Each row has a name. Each piece below is followed by the name of the row it came from, unless a question asks for something else. Each question is about the rows just above it. Some pieces are copies with a little noise.

[227, 155, 171, 194, 103] : j93
[ 35,  17,  22,  79, 220] : j592
[192, 142,  51,  80, 196] : j399
[220,  22,  79,  36,  17] : j934
[213,  67,  97, 206, 141] : j721
[192,  52,  80, 196, 142] : j116
[ 67,  53,  55, 102, 166] : j364
which: [ 66,  54,  54, 104, 167] : j364
[ 17,  22,  35,  79, 220] is which row reordered? : j592
[196, 142,  80, 192,  52] is which row reordered? : j116
[ 53,  55, 102] is in which row? : j364
Which row holds these entries in another order? [192,  52, 142,  80, 196] : j116
[220,  79,  22,  17,  35] is which row reordered? : j592
which: [212,  68,  95, 206, 140] : j721

[117, 126, 118,  92, 147,  96, 134, 111, 136, 123, 114]  j461
[152, 120,  98,  92, 116, 154, 137, 104, 121, 100, 108]  j795
[ 90, 125, 149, 161, 142, 100,  21, 127, 126, 191, 121]  j71
[154,  92, 100, 152,  98, 104, 108, 136, 120, 121, 117]  j481
[ 99, 141, 192, 129, 129,  71,  86, 130, 104, 142, 129]  j560
[ 96, 123, 134,  92, 114, 116, 118, 136, 111, 126, 147]  j701
[147, 119, 184, 180,  96, 155, 157, 144, 120, 181, 121]  j588
[104,  92,  98, 121, 120, 152, 137, 100, 154, 108, 117]  j242
[116, 118, 136] is in which row? : j701
Which row holds these entries in another order? [117, 121, 120, 136, 108, 104,  98, 152, 100,  92, 154] : j481
which: [ 90, 124, 150, 161, 142, 101,  22, 125, 125, 191, 122] : j71
Which row holds these entries in another order? [108, 120, 100,  98, 137, 152, 154, 117, 104,  92, 121] : j242
Put [111, 123, 126, 118,  96, 147, 136, 134,  92, 116, 114] back in order: which row is it? : j701
which: [117, 126, 118,  93, 146,  96, 133, 111, 136, 123, 113] : j461
Put [ 92,  96, 111, 114, 117, 118, 123, 126, 134, 136, 147] back in order: which row is it? : j461

[ 56, 142,  44, 121, 223,  64, 201, 147, 112, 102,  70, 120, 150,  57, 212,
 184,  88, 136,  65, 124, 179, 130, 179, 153,  49, 151, 222,  90,  88, 108,
  49, 132, 100, 142,  92,  42,  76,  45, 220,  43, 180] : j343
[157, 111,  81, 111,  41, 208,  66,  82,  68,  59, 187,  43, 116,  37, 174,
 165, 112, 144,  58,  45, 183,  53,  49, 199, 119,  56,  79,  98, 219,  52,
 176, 148, 104, 164,  38,  85,  54, 160, 131,  74, 145] : j605
[200,  85, 185, 209, 109, 158,  86, 199,  70,  53, 133, 216,  54, 211, 149,
 209, 123,  68, 153, 102, 216, 222, 158,  68,  74, 125, 197, 133,  91, 152,
 199, 105,  72, 194, 217, 165, 152, 199,  87,  66, 123] : j250
[ 65, 151, 199,  49,  75,  95, 162,  36, 204,  65,  34, 145, 140, 121, 114,
  56, 224, 129, 164,  58, 209,  58, 177, 189, 138, 197, 168, 101, 108, 139,
 218, 161, 124, 215,  88, 172, 184,  86,  91, 124, 142] : j750
[ 64, 154, 170,  82,  95,  54,  98, 166, 137, 167, 200,  37,  97, 156, 106,
 161,  41, 108,  68, 107,  39, 136, 105, 120, 149, 196, 144, 149,  68,  38,
  84,  64, 120, 160, 218, 111, 114,  84, 134, 101, 112] : j755
[ 91,  46, 126,  58, 148, 200, 206, 104, 164,  69, 220, 142,  66, 133, 177,
 128,  63,  39,  62, 210, 137, 167, 108, 201, 214, 214, 196,  52, 159, 125,
 209,  70,  72, 192, 133,  63, 124,  47, 136, 196,  89] : j394
[222, 160, 192, 210, 223, 190, 221, 201,  94, 172, 148, 209, 139,  43,  69,
  50,  82,  84,  69,  48, 161, 121,  79,  91,  64,  61,  96,  41,  78, 222,
 104,  91, 126,  55, 204, 148, 122,  67, 103, 222, 105] : j302
[131,  68,  98, 116,  82,  49, 165, 219, 104,  43,  58,  59, 187, 174, 176,
  74, 183, 148,  54,  37,  66,  81, 111,  85, 145, 112, 157,  52,  57,  79,
  38, 144,  53,  41, 208, 111,  45, 119, 164, 160, 199] : j513
Put [ 39,  46,  47,  52,  58,  62,  63,  63,  66,  69,  70,  72,  89,  91, 104,
 108, 124, 125, 126, 128, 133, 133, 136, 137, 142, 148, 159, 164, 167, 177,
 192, 196, 196, 200, 201, 206, 209, 210, 214, 214, 220] back in order: which row is it? : j394
Put [ 37,  38,  41,  43,  45,  49,  52,  53,  54,  57,  58,  59,  66,  68,  74,
  79,  81,  82,  85,  98, 104, 111, 111, 112, 116, 119, 131, 144, 145, 148,
 157, 160, 164, 165, 174, 176, 183, 187, 199, 208, 219] back in order: which row is it? : j513
The row with [222, 158] is : j250
which: [158, 113,  81, 112,  40, 205,  65,  83,  67,  60, 186,  43, 114,  37, 174,
 165, 112, 143,  58,  42, 182,  52,  49, 198, 119,  56,  78, 100, 219,  54,
 175, 149, 104, 165,  39,  87,  53, 160, 132,  73, 146] : j605
Which row holds these entries in another order? [ 98, 116,  82,  49, 165, 219, 104,  43,  58,  59, 187, 174, 176,  74, 183,
 148,  54,  37,  66,  81, 111,  85, 145, 112, 157,  52,  57,  79,  38, 144,
  53,  41, 208, 111,  45, 119, 164, 160, 199, 131,  68] : j513

